These are the activations of a small neural network, seen along a few directions. Each row is one input.
Each table varies a few parts of the input and shows all the possible inputs, shuffled.
A made-up example of a description, with smaller parts first: one of 2 separate values, together with either a single point or one of 9 places along a line or (one of 5 places around a ring, together with one of 6 places along a line).
Shared parts are said once, and a part with two or three values counts as separate values.
In the rows, 128 means zero.

Other details of the inputs shift rows strongly along two fixed directions, in all tables alike. That doesn't count.

A family of inputs:
r1: 164  157  133  124  103  150  160  134  130  79  92  120
r2: 163  195  148  93  155  144  92  151  112  95  101  70
r3: 161  183  159  108  149  137  106  127  119  128  110  90
r4: 160  186  95  121  125  174  138  176  98  27  68  101
r5: 113  116  206  80  48  89  138  39  175  174  145  130
r6: 167  195  96  123  135  172  127  208  94  15  82  98
r7: 107  68  113  167  176  114  128  104  143  209  145  156
r8: 57  36  117  157  114  91  147  73  157  213  190  193
r9: 139  62  91  205  140  106  153  156  119  163  163  170
r10: 131  148  199  83  64  105  115  77  142  146  150  110
r11: 177  136  191  112  49  99  181  72  182  165  110  122
r12: 108  130  187  55  47  102  134  63  166  156  131  116
r13: 83  110  24  178  248  167  103  187  79  100  116  153
r14: 141  79  96  204  146  125  152  161  108  146  148  166
r15: 115  162  153  65  87  125  106  128  132  90  129  110
r16: 149  181  129  77  149  147  104  153  133  102  100  83
r17: 74  101  80  181  176  129  88  177  74  93  176  156
r18: 94  58  90  169  192  129  132  118  143  202  148  159
Description of these inputs: one of 3 separate values, together with one of 6 places around a ring.
The inputs of r15 and r5 match in every part but the place on the ring of 6. If r16 is changed in the same way as r15 into r5, which row does it become? -> r7
Start at r4 and move only the place on the ring of 6, one step at a time. The first step leads to r6. Which rows follow, in order? -> r9, r14, r11, r1
Change only the choice among 3 separate values in r3. List by row number the other rows that result. -> r10, r14

A family of inputs:
r19: 123  120  185  114  52  110  152  77  153  141  139  131
r20: 153  154  124  124  92  136  144  162  127  79  106  124
r21: 129  126  185  80  70  87  114  85  149  166  170  127
r22: 163  167  132  136  176  159  116  141  119  110  99  100
r23: 181  131  157  123  88  119  178  91  167  167  98  116
r24: 105  173  142  127  133  132  96  126  93  74  136  115
r25: 126  48  98  179  179  111  140  143  142  227  168  151
r26: 95  163  92  66  157  162  103  154  115  69  96  109
r27: 137  143  180  109  128  110  108  86  138  170  130  111
r28: 133  171  127  116  170  140  79  166  100  89  121  94
r29: 83  176  92  93  166  171  105  131  114  62  87  111
r30: 157  129  165  118  68  114  174  92  159  132  113  137
r31: 124  72  18  223  203  145  145  210  85  126  133  170
r32: 84  20  95  183  111  96  139  128  130  180  196  197
The inputs of r20 and r30 match in every part but one. If r25 is changed in the same way as r20 into r30, which row does it become? -> r22
What do these inputs look like to the network? -> one of 2 separate values, together with either a single point or one of 6 places around a ring
